These are the activations of a small neural network, seen along a few directions. Each row is one input.
Each table varies a few parts of the input and shows all the possible inputs, shuffled.
A made-up example of a description, with smaller parts first: values(3) and (point or line(11) or (ring(5) and line(6))).
Shared parts are said once, and a part with two or three values counts as separate values.

Other details of the inputs shift rows strongly along two fixed directions, in all tables alike. That doesn't count.
To show where, the next rows are all for the same input, with only those details redrawn:
[-4 -9 14 -4 -2 11 11 15 15  0 -3 11 -3 -9]
[-6 -9  9 -2 -6  9  7 15 13  4  1 11  0 -4]
[-24 -14 -53  24 -60 -15 -58  17 -19  64  47  10  39  58]
[-5 -9 13 -3 -4 10 10 15 14  1 -1 11 -2 -7]
[ -3  -9  23  -8   4  15  18  16  22  -6  -7  13  -9 -18]
[ -6 -10  11  -3  -5  10   8  16  15   4   1  12  -2  -7]
[-22 -16 -26  12 -39   0 -35  22   2  47  35  15  20  26]
[ -4  -9  16  -5  -1  12  13  16  17  -2  -3  12  -5 -12]

A family of inputs:
x1: [ 14  36 -27  13   8 -48  10 -51 -57 -57 -50 -52  17  68]
x2: [ -7  -6 -72  30 -63 -30 -56  -3 -39  49  35 -13  53  85]
x3: [ -3  -9  18  -5   1  12  15  15  18  -4  -5  12  -6 -13]
x4: [ -6 -12   2  -6  -5  15   9  18  17   7   7   7  -9  -3]
x5: [ 11   8   1   9   6   1  -6   1   5   7   8   7  -1 -26]
x6: [ -7   0 -75  33 -65 -31 -55  -2 -48  56  34 -15  58  89]
x7: [ -2   7 -65  34 -55 -30 -50  -2 -52  51  18  -6  64  81]
x8: [-27  -4  10 -19  18  12   2  -4  30 -13   0   1 -31 -14]
x9: [-10 -12  -4   1 -13   8   0  19  10  12  14   6  -3   6]
x10: [-15 -11 -21  12 -26   2 -26  24   1  42  26  17  24  22]
x11: [-25  -7  13 -21   9  12  -3  14  26 -15   8  -5 -39  -8]
x12: [ 13  29 -49  16 -15 -44 -13 -42 -67 -36 -22 -55  20  93]
x13: [ -5 -15   3  -8  -5  15  12  12  16  -1   5   7  -6  -6]
x14: [  0   3   7   0  11  -5 -10  -7   3  11  12   5 -12 -27]
x15: [ 12   8  14   4  18   4   7   0   8  -4  -3   7 -11 -37]
x16: [ -5  -5   9  -5  15   1 -11 -10   3  11  12   3 -13 -32]
x17: [-17 -18 -38  12 -41  -1 -40  22   2  52  38   6  19  37]
x18: [ 51  43  29  -2  54 -31  59 -62 -47 -84 -72 -41  -7  -9]
x19: [ -5 -18   9 -12   0  17  19  18  22  -7   3  10 -17 -13]
x20: [-18  -1  16 -18   8  25  -7   2  22  -4  12   1 -21  -6]
x21: [  8   0   4   7   6   3  -9  -2   6   5   7  11  -4 -30]
x22: [ -4 -14  17  -8   6  15  24  23  22 -10  -2   9 -23 -16]
x23: [ -6 -13   8 -10  -4  17  12  15  21   1   7  10 -12  -8]
x24: [  0 -12  10  -9   1  17  10  13  15   4  -2  15   7 -11]
x25: [  1  -9  19 -12   7  20  17  16  23   0  -4  18  -3 -19]
x26: [  1 -11  23 -14  12  22  22  17  27  -4  -7  19  -2 -27]
x27: [-12  -3  21 -18  14  25   1  -2  20 -17  -1  -4 -21 -11]
x28: [ -4 -14   7  -9  -5  14  12  10  16   1   1   8   1 -10]
x29: [ 30  37  -9  16  17 -47  10 -48 -63 -37 -35 -42  19  26]
x30: [-24  -6 -20  -8 -13   1 -25  -1   3   3  23  -9 -16  29]
x31: [ -5   3   7  -3  18  -7 -13 -12  -4  17  13  -5 -14 -21]
x32: [  5   4  12  -1  16   0   0  -5  10  -1   5  11 -14 -36]
x33: [ -2   6  11   1  14  -8  -6  -1  -1   5   7   1 -11 -31]
x34: [ -3 -14  10  -8  -5  13   9   9  17   0  -1  12   1 -10]
x35: [  2  -9  15  -9   8  20  14  19  20   5  -6  16  -1 -15]
x36: [ -3 -10  14 -10  -4  14  11  11  20   1  -1  13  -5 -12]
x37: [-12   1  11  -5  16 -11 -16  -5   0  17  17  -4 -13 -27]
x38: [ -7  -4   5  -4  14  -5 -18 -15  -1  18  16  -1 -13 -24]
x39: [ -1  -9  14  -8   0  15  14  14  19   0  -5  10  -5 -12]
x40: [ 44  37  18  12  32 -27  38 -34 -34 -61 -50 -27   6 -12]
x41: [  0  -7   6  -8  -2  16   7  12  13   9  -7  15  11 -13]
x42: [ -6   0  12  -5  19   3  -7  -5   5  13  12   2 -18 -34]
x43: [-18 -15 -34   9 -43  -3 -35  14  -3  47  36   8  25  34]
x44: [-15 -13 -24   6 -31   4 -30  20   4  47  32  20  26  22]
x45: [ 11   1   9   3  10   8  -3   0  12  -1   5  14  -6 -39]
x46: [ -4 -13   7  -7  -6  13   6  16  23   6   7   9  -8  -5]
x47: [  0  -3   5   1  11  -2 -12  -8   1   9  10   5 -10 -28]
x48: [ 32  23 -46  26 -22 -41  12 -30 -69 -28 -30 -42  37  85]
x49: [ 34  24 -13  17  -2 -30  29 -28 -49 -43 -46 -32  29  51]
x50: [ 59  44  27   5  53 -27  63 -51 -43 -89 -78 -34  -6 -15]
x51: [-43  -9 -44   5 -26  -6 -53   1  -1  42  37  -4   3  38]
x52: [  0  -7  13  -8   5  17  13  19  18   7  -4  16   3 -14]
x53: [-12   3  18 -14  15  23   0   2  18 -12   0  -7 -21  -5]
x54: [ 57  41  24   8  42 -24  52 -46 -35 -77 -65 -27   0 -13]
x55: [  9   7  -3   9  -1  -2 -12  -2   3  10  14  11   2 -21]
x56: [-17   1  27 -19  16  23   2  10  25 -14   3  -2 -26 -16]
x57: [  6  -2  13  -1  16   3  -1  -5   9  -4   2  11 -14 -40]
x58: [  0  -4   8  -8  -4  14   6  12  14  12  -6  16   9 -10]
x59: [-20 -10   2 -18   5  13  -7   2  18 -16   8  -7 -31   1]
x60: [  2   8   8   4  11  -8  -3  -1  -1  -3   4   5  -6 -31]
x61: [ 35  21 -13  17  -1 -31  26 -25 -44 -43 -44 -35  24  53]
x62: [ 12  11  18   2  17   2  10   3  10 -12  -2   8  -8 -43]
x63: [  3  -2   5  -4  -2  13   7  14   9  12 -10  13  11  -6]
x64: [  3   7   2   4  11  -8  -9  -8  -8   9   5  -2  -8 -19]
x65: [ -7 -14   0  -7  -9  12  10  16  16   3   9   9 -13   0]
x66: [-12  -1  -2  -2   6 -11 -28 -11  -1  31  28   0  -9 -14]
x67: [  0  -8  22  -8  11  19  19  20  20  -2  -8  16  -4 -19]
x68: [ 11  25 -34  11   3 -36   0 -52 -51 -46 -38 -43  17  64]
Q: Describe the family of inputs behind these rows.
A: line(4) and (values(3) or line(6) or line(8))
Q: The inputs of x64 and x33 match in every part but the line(4) part. If x6 is changed in the same way as x64 into x33, which row does it become?
A: x49
Q: The inputs of x7 and x41 match in every part but the line(4) part. If x37 is changed in the same way as x7 into x41, which row does it become?
A: x38
Q: Which other rows does x24 become when the line(8) part takes its other values? List them by row number.
A: x2, x13, x19, x26, x28, x34, x41
Q: Start at x63 and move only the line(8) part, one step at a time. The first step leads to x52. Which rows follow, in order?
A: x35, x39, x6, x17, x4, x48

A family of inputs:
x69: [ -6   1  14  -6  11   4   2  -1   7  -7  -1   2 -14 -19]
x70: [  8   7 -11   8 -13  -9  -2  -5 -16  -8 -15  -8  18  31]
x71: [ 12   4 -11   7 -11  -6  16  -2 -14 -19 -16  -9  15  27]
x72: [  0  -1 -10   2 -12   7  -4   7   3   5   1   0   6  14]
x73: [ 18  17  -5  11  13 -20   0 -33 -32 -14 -14 -19   9   0]
x74: [-25 -22   4 -14  -8  23 -18  26  35  35  34  20 -12 -19]
x75: [ 11   3 -15  11 -15 -13   7  -3 -22  -5 -14  -9  24  42]
x76: [ 10  12 -12   8  -4 -13   2 -12 -21 -15  -9 -16  11  25]
x77: [ 11  15 -25  21  -4 -31 -27 -25 -43  12   5 -17  19  23]
x78: [-21 -10  -2  -1  -1   9 -36  16  23  41  45  25 -16 -39]
x79: [-26 -10  -3   0  -4  11 -40  13  26  49  44  24  -7 -36]
x80: [ -5 -10   7 -10  -1  18  16  17  15  -6  -8  10   1  -5]
x81: [ 14   3  -3   1  -1  -5  15 -11 -13 -17 -21  -8   8  23]
x82: [  35   15   81  -29   79   15   91  -17   32 -100  -70   -9  -58  -84]
x83: [ -1  -4  11  -8   9   2   4  -4   6  -3  -1  -1 -13 -19]
x84: [-22 -29  16 -15 -10  31   3  35  48  25  26  33 -15 -25]
x85: [  5  12 -24  11 -14 -20 -13 -11 -30   5  -3 -18  24  44]
x86: [  5  12 -17  10  -7 -25 -10 -14 -29   2   0 -15  10  23]
x87: [  6   8  -4   2   1  -5   3 -10 -15 -16 -12 -13   8  19]
x88: [-28 -24  12 -10  -8  28  -9  35  41  35  28  29 -17 -23]
Q: Describe the family of inputs behind these rows.
A: values(4) and line(5)
Q: The inputs of x79 and x77 match in every part but the values(4) part. If x69 is changed in the same way as x79 into x77, which row does it become?
A: x86
Q: Which other rows does x81 become when the values(4) part takes its other values? List them by row number.
A: x70, x72, x88
Q: Which other rows does x84 become when the values(4) part takes its other values? List them by row number.
A: x71, x75, x80

A family of inputs:
x89: [-24 -13  35 -25  23  25   3  22  45   5  15  20 -38 -55]
x90: [ 17  11   2   6  13 -12  12 -17 -12 -29  -9 -10  -7 -14]
x91: [ 28  15   1   8   7 -11  17 -19 -27 -17 -28  -8  22   8]
x92: [  7   1  33  -8  19  11  20  10  24 -13  -2  11 -27 -51]
x93: [ 13  18  -8   1   4  -8   1 -24 -26 -12 -23 -16  24  24]
x94: [  0   5  12  -9  11   6   7  -9  -2   0 -11  -2   7  -2]
x95: [ 10   5   8   2  13  -3  12  -6   2 -19  -7  -3 -14 -28]
x96: [-23 -13 -44  13 -49  -3 -41  11 -12  35  25   3  33  62]
x97: [-23 -28 -33   5 -50  17 -20  40  10  34  35  14  14  45]
x98: [ 15  11 -11  18  -3 -16  -3 -11 -23  -1  -7  -7  15  11]
x99: [ 25  13  -6  11  -3 -15   8 -20 -30  -4 -18 -10  27  17]
x100: [ 21  10   0   8   6  -8   6 -13 -16 -11 -15  -2  14   1]
x101: [ 11   0   8   0   7  -1  12  -3  -6   2 -12   7  10 -12]
x102: [  2  12   6  -2  17  -8  11 -15 -13 -17 -20 -12  -1   4]
x103: [ -3   8   8  -5  14   5   2  -7   0 -11  -9  -3  -6  -8]
x104: [ 11  22   1   2  11 -17   7 -23 -25 -26 -18 -21   1  16]
x105: [ -1  -4   8   0   9   0   1   3  11  -1  16   6 -18 -30]
x106: [-30 -24 -17  -2 -35  10 -24  22  12  33  24  13  12  28]
x107: [  6  12  -1   0   6  -8  -2 -17 -16  -4 -11 -13  14  20]
x108: [ 24  20  -9  16  -2 -25   1 -17 -30 -18 -13 -15  12  13]
x109: [-17  -2  -6  -3  -5   5 -28   7   9  18  24   4  -7  -4]
x110: [  6   4  -6   8  -5 -15  -7   0 -10   5   6   0   2  -4]
x111: [ 16   5 -16   7 -20  -8  19  -3 -11 -16 -23  -9  24  44]
x112: [  7  -2  30  -6  23  17  21   9  24 -11  -9  15 -21 -51]
x113: [ 14   4   8   1   6   6   9  -4  -4  -2 -11   8  10 -14]
x114: [-20 -25 -32   7 -48  12 -18  40   9  34  30  11  15  49]
x115: [ 16  -2  -4   1 -16  -1  35   9 -11 -31 -25 -16  10  45]
x116: [  0  10 -17   4   1 -20 -11 -19 -22  -7  -4 -21   0  20]
x117: [-31 -21 -28   5 -42   9 -37  22  10  41  32  14  20  40]
x118: [-48 -37 -30   1 -55  17 -55  38  26  72  60  25  15  30]
x119: [ 16  12  -3  11   5 -18   8 -14 -17 -15  -7 -16  -1  -4]
x120: [ -6 -15  30 -12  15  26   4  24  40  16  12  28 -17 -53]
x121: [  4  10  -7   1   0  -5  -6 -16 -19   2 -11 -10  23  22]
x122: [-26 -13  22 -14  15  27  -9  21  39  20  19  20 -24 -39]
x123: [  2  -7  28 -11  25   5  21   5  23 -16   2   8 -32 -52]
x124: [ 14   3  12   3   8  -1  11  -4  -2  -3  -9   4   4 -13]
x125: [-22 -14  27 -19  22  27   2  13  43   4  15  13 -41 -50]
x126: [ -3 -11  49 -21  37  24  32  15  47 -18   6  20 -50 -81]
x127: [  5  17   3   1  12  -9   1 -15 -14 -20 -11 -13  -3   8]
x128: [-41 -33 -62  15 -75  12 -70  45  18  91  71  31  36  51]
x129: [ 16   6  -9  11  -1 -18  -1 -10 -22   3  -9  -4  20  13]
x130: [-13  -6   8 -10   7  16 -13   6  17  14   9   9  -3 -12]
x131: [ 18  14  -2  10   2 -14   3 -11 -17 -17  -8  -5   3  -3]
x132: [  9  14 -24   8  -2 -22 -14 -33 -34 -16  -6 -24   3  32]
x133: [  4  -3  29  -4  18  12  18   9  21  -2  -3  13 -20 -43]
x134: [  3 -11 -24   6 -33  -4  12  18 -15  -5  -6 -11  19  57]
x135: [ -2   8  14  -5  17   3  10  -8   2 -11 -12  -6  -9  -9]
x136: [ -3  -9 -22   3 -28   0   2  16   2  13   2   7  20  35]
x137: [ 10  16  -6   2  13 -15   4 -26 -21 -29 -20 -24  -5  11]
x138: [ 15  18   7  -2  18  -8  12 -22 -19 -25 -29 -18  11  14]
x139: [  9  17 -15   8   5 -23  -4 -27 -28 -18 -12 -30   3  25]
x140: [-25 -17  24 -22  14  26  -7  22  40  23  16  21 -18 -38]
x141: [ 11  12  -3  -2  16 -19  10 -31 -24 -29 -19 -23 -10  13]
x142: [ -9  -5  19 -16  19  10   4  -4  21  -6   6   2 -36 -29]
x143: [  7   5  -6   9   2 -11  -3  -5  -6  -5   3  -6  -3 -11]
x144: [-29 -19  14 -19   3  25 -12  20  31  37  22  25  -7 -28]
x145: [  0  -7  21  -7  19   4  15   8  21  -8   2   7 -26 -47]
x146: [-15  -7  -5  -5   1   3 -22  -3   9  13  22   2 -18  -6]
x147: [ 14   9   1  11   6 -15  11  -9 -19  -9 -16  -5   5  -2]
x148: [ 10   3 -12   4 -14   1  19   7  -3 -12 -17   1  18  34]
Q: Describe the family of inputs behind these rows.
A: line(4) and (values(3) or (values(2) and line(6)))
Q: The inputs of x132 and x142 match in every part but the line(4) part. If x112 is changed in the same way as x132 into x142, which row does it become?
A: x133
Q: Which other rows does x106 become when the values(3) part takes its other values? List them by row number.
A: x134, x136
Q: Which other rows does x122 become when the values(2) part takes its other values? List them by row number.
A: x98
Q: Which other rows does x119 become when the values(2) part takes its other values? List them by row number.
A: x139

A family of inputs:
x149: [-21 -26  14 -19  -1  10   5  10  11  24   6   7   0   6]
x150: [-12   7   6   3   4  12 -27   8  14  12  20  19  -5 -30]
x151: [ -9 -12 -10   7  -5  -4  -8   9   4   6  25   4 -29 -14]
x152: [ 15   0   9   4   8  -1  -3  -8  15  -9  13   8 -20 -40]
x153: [-19 -17  29 -12   1  11   7  29  23  18   9  14 -13 -13]
x154: [ -7  16 -30  14  -9 -24 -28 -11 -35  -3   7 -23   5  40]
x155: [ 58  39 -43  38 -18 -59  12 -45 -80 -28 -41 -34  49  64]
x156: [-24 -11   4   1 -15   0 -14  23   6  29  18   3   0  10]
x157: [-26  -3  -4   1   2  -1 -16  17  10  13  17  -1 -13   3]
x158: [  2 -10  23 -16  18  24  17   7  16  18  -9  19   9 -22]
x159: [-17  -1  23 -14  14   6  15  16  23  -5  -1   0 -20 -13]
x160: [ 15   0  -3  12   1  -7  -7  -6   0  -6   6  11  -6 -29]
x161: [  3  -9  -6  12  -6  -1 -11  11  16  17  17  18  -4 -30]
x162: [  5  -8 -56  31 -54 -49 -21  -5 -61  33  21 -20  44  76]
x163: [ -3 -22 -28   2 -42  27   2  41  32  -8  19  20   2  16]
x164: [ 58  52  16   2  47 -26  48 -76 -57 -97 -88 -42  19  17]
x165: [ 19  14  50 -29  66   7  69 -28   7 -79 -72 -27 -36 -27]
x166: [ -5  -6   7  -7   2  17  -2   2   7  26  -3  13  17 -10]
x167: [ -4 -10   1   0  -4  -9  17  11   7   3  11   2 -17  -5]
x168: [ -6 -10   9  -5   9   7   5   4  22  -6  27   1 -45 -35]
x169: [-17   2   7  -9  13   8 -15   4  16  -4  21  -9 -32 -15]
x170: [ 81  35   2  21  22 -41  67 -43 -72 -70 -77 -36  34  29]
x171: [  7  30 -67  40 -50 -45 -54 -20 -67  38  14 -19  70  85]
x172: [  2   4  18   1   4  14   2  17   9  14  -4  12   8 -24]
x173: [-22 -11   4  -7   3  20 -24   3  27  31  18  23   2 -23]
x174: [ -4   9  11   3  11   6  -8   7  12  -1   0  13   0 -26]
x175: [ 7  2 13  4  2  8  1 16  0 21  1 13 18 -7]
x176: [ -7 -21  -4   4 -15 -11  10  17   1  14  15   1  -3  -2]
x177: [-19 -10  17 -27  22  22  -6  -7  27  -4   8  -6 -38 -26]
x178: [  7 -16  -1   9 -11   6  -3  25  12  32  18  20   6 -27]
x179: [-12 -14  -5   5  -5  -5   1  15  13  11  21   7 -26 -13]
x180: [-20 -18  16 -19   3  10  10   3  10  11  -5   0  -4   3]
x181: [ -4  28 -85  44 -58 -47 -93 -30 -67  46  47 -24  62  85]
x182: [-24 -25 -18 -14 -38  44 -19  29  41  15  18  24  10  34]
x183: [ -5   1  10 -14  13  16 -19 -20  16   2  12   5  -7 -26]
x184: [ 47  35  46 -19  59  -3  76 -47 -15 -83 -90 -22   2 -18]
x185: [-18 -10  15 -25  14   8  13   1  17   2  -8  -1 -13  -1]
x186: [ -4  -2 -10   6 -32  31  -2  28  23 -19  -2  12   6  35]
x187: [-15  -7  19 -24  26  18   3  -5  18 -14  -8  -2 -33 -24]
Q: The inputs of x155 and x171 match in every part but one. If x151 is changed in the same way as x155 into x171, which row does it become?
A: x154
Q: Describe the family of inputs behind these rows.
A: values(3) and (point or (values(2) and line(6)))
Q: Which other rows agree with x165 in the values(3) part? List them by row number.
A: x149, x158, x164, x166, x173, x177, x180, x182, x183, x184, x185, x187
Q: Which other rows does x171 become when the values(2) part takes its other values? List them by row number.
A: x159
Q: Which other rows does x152 become when the values(2) part takes its other values? List them by row number.
A: x168
Q: Which other rows does x178 become when the values(3) part takes its other values? List them by row number.
A: x166, x172
